Each row below holds a small network's activations on one record, seen along a few directions.
After each row come some of the record's fields: B, M, P, T.
A field that a record lacks is left out.
Other fields move the rows too, some of them a lot.
Strong random noise was added to every row along 13 fixed directions; ignore it. To show where, here is one row again and again, with new noise each time:
163,73,346,91,174,13,-174,183,-96,-172,-68,190,100,329,-37,-285,-203,-67,-38,203,122,-280,253,21,-165
248,98,-328,-188,48,192,-129,43,-92,-28,-130,-152,30,177,-118,-201,-4,-49,-100,-219,-318,-239,-129,-433,146
-128,104,115,-227,-299,-82,343,-96,42,212,80,-52,-20,-225,-273,125,-181,238,161,213,-36,108,111,243,-84
269,694,478,267,399,-181,24,-236,5,131,-99,-180,47,70,-398,-326,-152,-142,95,251,-68,93,-90,293,-251
-187,-144,-158,-333,122,378,181,-4,-94,-135,-79,174,-1,-35,39,-258,-149,-47,34,184,-69,-147,-71,-248,164
18,206,-63,102,304,30,-330,119,127,-69,-205,199,-360,120,36,-36,45,340,285,157,-138,70,432,-167,-235
-277,-213,-200,65,-174,-79,-248,176,-193,-46,-148,163,247,36,-61,-200,-259,34,-147,-247,33,-215,-46,-83,127
-30,89,-61,65,16,111,205,200,-32,-140,-127,-35,230,-155,-222,-251,-405,65,143,-694,148,279,-306,-21,-238
1,-181,211,9,142,-12,-68,-71,142,-285,-56,267,27,-14,-229,-127,-80,-61,48,-283,-137,32,-69,-177,-187
114,69,-298,328,249,-222,-8,134,256,42,-29,115,-329,-4,-51,217,317,158,44,-91,-44,522,113,94,-202
3,-231,-342,-89,-88,80,-378,162,-116,-354,86,100,181,300,148,220,79,-156,26,-113,-4,-79,-44,-204,114
-108,-49,269,82,-348,-267,-219,204,-63,4,74,100,158,104,-147,105,-291,186,77,206,221,-129,354,279,-263
-201,-50,3,-110,-105,-44,579,-76,-25,83,89,99,57,-70,49,204,-92,10,25,-202,136,84,-67,81,-38
200,155,160,268,247,-201,332,67,111,97,237,0,-94,460,-430,-147,-218,-83,3,174,147,-311,-58,9,-342
-23,161,-69,-303,7,116,101,-138,-110,128,-95,63,-71,-125,118,18,210,22,-47,597,-203,123,202,224,380

277,-293,36,299,-97,-289,-504,250,-76,-35,-76,148,152,333,-127,-210,9,-82,-368,-223,18,-248,61,-19,200	B=b1, M=m2, P=p3, T=t2
-178,-103,172,229,247,136,-102,241,-47,-59,-281,272,27,-62,229,-334,-317,-50,-16,127,403,-11,212,-71,-278	B=b1, M=m1, P=p3, T=t2
25,-10,-110,-143,10,215,115,204,-61,-278,121,87,187,107,-227,-147,-274,50,267,-202,125,133,-241,165,200	B=b2, M=m1, P=p3, T=t2
-240,-62,-115,194,132,-147,-19,-49,7,0,-26,111,68,-21,-248,-217,-155,24,-14,-268,-71,-109,-255,52,70	B=b3, M=m2
78,172,-261,55,28,166,-344,189,-45,139,-188,-351,-40,-160,-25,-350,-118,25,-50,241,25,79,-43,-123,-133	B=b2, M=m2
214,-38,-348,-245,-134,192,219,215,164,128,97,-35,-200,-154,-452,-246,-124,304,159,462,-95,345,-65,300,298	B=b2, M=m2, P=p3, T=t1
678,-426,429,-55,-77,-17,-42,10,236,-275,184,12,66,34,-207,-45,314,-392,-418,-73,-172,-17,-101,-177,-70	B=b1, M=m1, P=p1, T=t1
11,-123,-572,20,-49,117,-100,299,33,-113,-9,-64,40,-82,-25,-29,46,121,67,-466,17,352,-291,-69,151	B=b3, P=p3, T=t1
105,144,8,310,318,-110,-101,-130,-7,42,-123,-103,61,-104,-51,-203,215,-323,-300,-70,-71,246,-269,81,83	B=b1, M=m1, P=p2, T=t2
74,479,279,524,548,-398,246,-316,75,189,-96,22,-102,385,23,-8,117,-282,-113,-303,10,-212,-50,-79,-394	B=b3, M=m2
26,-23,29,-190,-88,91,253,145,80,-101,72,213,36,105,-324,-154,-244,194,227,27,0,48,94,209,10	B=b3, M=m2
-165,-2,-279,-15,-51,-42,-384,-34,-3,-65,-44,26,7,22,-54,80,15,60,99,-50,-206,-51,-21,-163,58	B=b3, M=m1
-295,-293,348,-25,-146,-94,-110,-67,-57,174,-293,150,-5,-464,372,-25,33,29,-316,100,124,-68,389,-158,-235	B=b2, M=m1, P=p3, T=t2
-43,191,-8,-146,-83,-91,382,-174,127,231,101,-91,-31,-124,-510,-43,-69,211,91,-48,-232,-60,-163,196,160	B=b3, M=m1, P=p3, T=t2
40,-302,-33,-409,-268,525,-29,235,-52,-605,229,-122,325,-228,430,352,-29,-221,298,-102,343,592,-220,18,-81	B=b2, M=m1, P=p2, T=t1
95,278,-328,11,-52,26,-139,357,-252,197,-230,-10,144,86,92,-285,54,105,-198,500,70,117,296,583,484	B=b3, M=m2
-120,-190,26,-116,94,125,467,144,-60,-4,0,380,-19,165,62,-325,-159,80,-149,111,105,-289,90,62,338	B=b3, M=m1, P=p1, T=t1
-168,136,-315,534,324,-185,-108,162,-45,5,-197,250,-85,213,219,39,14,150,119,-538,159,278,-3,65,61	B=b1, M=m2, P=p2, T=t2
-60,96,-170,-73,-45,-56,133,-258,158,220,237,-283,-195,-87,-332,133,33,87,186,202,-159,-54,-282,-87,-41	B=b2, M=m2, P=p3, T=t1
-65,-298,-285,44,-328,-121,-601,-8,-41,87,114,-235,88,-48,-67,109,-19,-70,-53,130,-41,-55,-190,-246,77	B=b1, M=m2, P=p1, T=t1
-121,21,435,5,50,38,281,49,-121,-109,-29,248,135,221,151,-67,-385,-8,155,-116,373,-225,153,2,-333	B=b3, M=m2, P=p3, T=t2
-311,-359,-397,53,161,108,257,178,35,-21,279,126,-119,129,-171,-221,-104,24,-15,306,156,-232,-253,-70,238	B=b2, M=m1, P=p2, T=t1
70,-205,-169,-104,-225,118,54,363,2,-69,122,24,-76,133,87,101,5,266,123,-144,103,-37,141,17,163	B=b1, M=m2, P=p1, T=t1
-229,63,84,-87,188,173,130,-124,-56,-108,192,38,-2,9,-78,-113,-45,-54,210,318,13,-137,-215,138,276	B=b1, M=m1, P=p1, T=t1
52,303,-233,-272,152,214,97,-363,72,6,-23,-232,-242,-68,-16,189,229,168,380,-314,-470,-80,-164,-419,153	B=b1, M=m2, P=p1, T=t1
-96,-344,264,284,156,-62,-12,208,162,-235,13,246,-115,-30,343,104,99,20,-126,-438,270,14,216,-228,-504	B=b2, M=m1, P=p2, T=t1
-32,-152,-114,23,7,-129,102,-284,-1,-142,269,-49,154,279,162,443,173,-468,-35,-248,45,-112,-342,-305,-171	B=b3, M=m2, P=p1, T=t1
329,-437,270,-154,-316,-43,213,466,295,-108,263,395,-219,217,-537,-158,-159,549,62,18,-28,-223,401,229,149	B=b1, M=m1, P=p3, T=t1
14,117,-391,91,-16,43,21,144,-96,23,63,-238,85,177,-227,-154,-189,-17,-45,-165,29,-166,-282,-136,-4	B=b2, M=m1, P=p2, T=t2
85,281,-43,227,84,-109,-206,-11,-78,287,-188,-194,26,-16,40,-141,51,9,-170,261,66,60,44,84,-54	B=b3, M=m2, P=p1, T=t2
-47,85,128,2,337,34,-11,-195,-11,-108,-165,345,10,-3,-25,-221,104,-97,-11,172,-190,72,-67,157,399	B=b3, M=m1, P=p3, T=t2
140,184,70,-154,164,165,-571,-36,25,-158,-194,-78,-189,-125,155,-6,312,112,139,409,-329,146,339,-57,114	B=b2, M=m1, P=p2, T=t2
-125,243,6,-70,-391,-265,56,-180,-110,492,-267,-242,55,-258,-30,136,-212,333,-73,-593,-198,-202,113,-215,-95	B=b3, M=m1, P=p3, T=t2
463,273,-385,-278,58,553,-512,254,-196,-221,-111,-522,154,174,106,-241,-80,-251,66,248,-30,-124,-45,-441,-224	B=b2, M=m2
316,-71,140,47,-90,245,-174,431,-71,-340,-26,-173,288,-25,-64,-261,-375,-34,80,-655,246,77,-166,-198,-350	B=b1, M=m1, P=p1, T=t1
-64,-458,-345,73,-382,-265,-88,240,245,12,32,227,-111,-162,-238,197,-15,339,-26,-459,-59,272,75,14,-127	B=b3, M=m2, P=p3, T=t1
-18,85,194,516,8,-429,-346,27,-2,115,139,-82,100,91,-7,189,49,-135,-145,334,312,134,92,450,-314	B=b2, M=m2, P=p2, T=t2
-264,164,-97,-29,-142,-22,112,-50,-157,255,-47,-143,95,-38,-136,-180,-276,-6,-21,197,74,-233,-38,36,-99	B=b2, M=m2
163,-78,-140,200,207,-167,161,-67,1,-23,4,90,123,140,-126,-86,180,-244,-261,-345,-81,164,-380,110,293	B=b3, M=m2, P=p1, T=t2
76,33,-494,61,48,56,73,338,-81,-10,133,-14,-62,409,-34,90,-158,263,319,-87,181,-48,3,14,202	B=b2, M=m2, P=p1, T=t2
398,58,526,223,95,-150,-282,-39,167,192,-165,-254,-179,-149,35,-107,-8,-118,-206,244,97,80,229,-207,-670	B=b2, M=m2, P=p3, T=t2

Which values does each new row have?
-74,151,303,-154,272,3,448,-315,238,23,-73,180,-228,-240,-184,-95,178,129,42,-146,-309,60,97,13,-94	B=b3, M=m1
229,-25,-254,-113,-49,147,178,156,-2,56,37,-176,-11,-23,116,76,154,-52,-153,12,26,76,-21,-148,-47	B=b3, M=m1, P=p1, T=t1
-14,-272,-11,165,23,-14,526,132,137,24,272,-19,-54,200,-127,15,-243,-202,-98,-211,384,-230,-172,-249,-587	B=b1, M=m2
-256,-112,-138,-53,-143,9,276,-102,-47,131,19,-159,151,-263,-16,-73,-161,-244,-204,-55,149,40,-298,-93,-128	B=b2, M=m1
2,101,-506,75,106,-59,-376,-104,55,-207,106,13,2,189,-66,352,286,39,309,-92,-249,170,-199,23,264	B=b3, M=m2, P=p1, T=t1
-276,-69,379,115,302,-45,-246,-164,1,-137,-187,345,61,-16,-150,-498,-203,-148,-101,211,-31,-281,87,-60,-74	B=b2, M=m1
-20,-280,539,276,275,-425,131,-472,413,-148,173,280,-136,-143,-161,283,386,-396,-223,-57,-34,257,-132,-15,-507	B=b3, M=m1, P=p3, T=t2
0,-104,180,-36,-110,-176,114,-5,-15,48,-28,256,101,-58,-249,-226,78,-68,-322,198,-136,-54,135,361,252	B=b2, M=m1
-105,20,-388,143,-76,-128,64,-15,17,138,243,-253,49,86,-307,95,-165,-90,123,80,77,10,-430,2,-90	B=b3, M=m2, P=p1, T=t1
-208,280,29,-270,-44,102,364,-114,-22,153,41,-4,-212,77,86,159,-33,356,263,82,-149,-350,309,-128,-44	B=b3, M=m1, P=p2, T=t1
-3,430,-151,-243,-45,46,-183,-289,-119,-104,205,-329,182,166,-264,177,-43,-40,397,49,-267,-183,-348,39,277	B=b3, M=m1, P=p3, T=t1
-405,27,-134,-16,91,295,-114,348,-178,-174,-65,158,19,-101,279,-179,-330,181,331,378,404,98,136,138,-103	B=b3, M=m1, P=p3, T=t1
273,148,-17,335,269,70,193,385,0,-14,-99,-23,9,19,93,-197,16,7,-126,-267,290,375,8,211,-114	B=b1, M=m1, P=p2, T=t2
163,-183,-200,74,373,91,-156,57,201,-90,-112,276,-413,192,163,-18,315,146,55,31,-181,114,238,-306,165	B=b1, M=m2, P=p2, T=t2
42,150,-59,-89,-118,-111,-374,-54,-62,29,-96,44,25,143,-28,64,38,85,96,180,-210,-62,264,24,70	B=b3, M=m2
309,-111,-69,-107,-119,-108,563,-82,-42,259,273,-237,127,123,-200,-54,240,-437,-604,227,-45,-249,-262,192,228	B=b2, M=m2
-240,255,313,-182,-166,-155,-155,-500,-99,38,-165,3,197,-217,-5,188,-35,-32,206,81,-169,166,-39,233,152	B=b3, M=m2, P=p3, T=t2
-328,-17,114,-55,-252,-99,-241,-65,-102,141,-88,39,228,-262,-197,-128,-295,83,62,415,73,-6,40,230,63	B=b3, M=m1, P=p3, T=t2
-87,-66,41,3,-84,81,-178,26,-111,-136,3,-74,240,-40,163,-18,-171,-270,5,144,264,113,-195,23,-158	B=b3, M=m2, P=p3, T=t1
99,-159,-307,96,-301,50,25,177,121,-26,320,-466,167,-295,-306,215,-137,-224,83,90,333,669,-495,178,-442	B=b1, M=m2, P=p2, T=t2
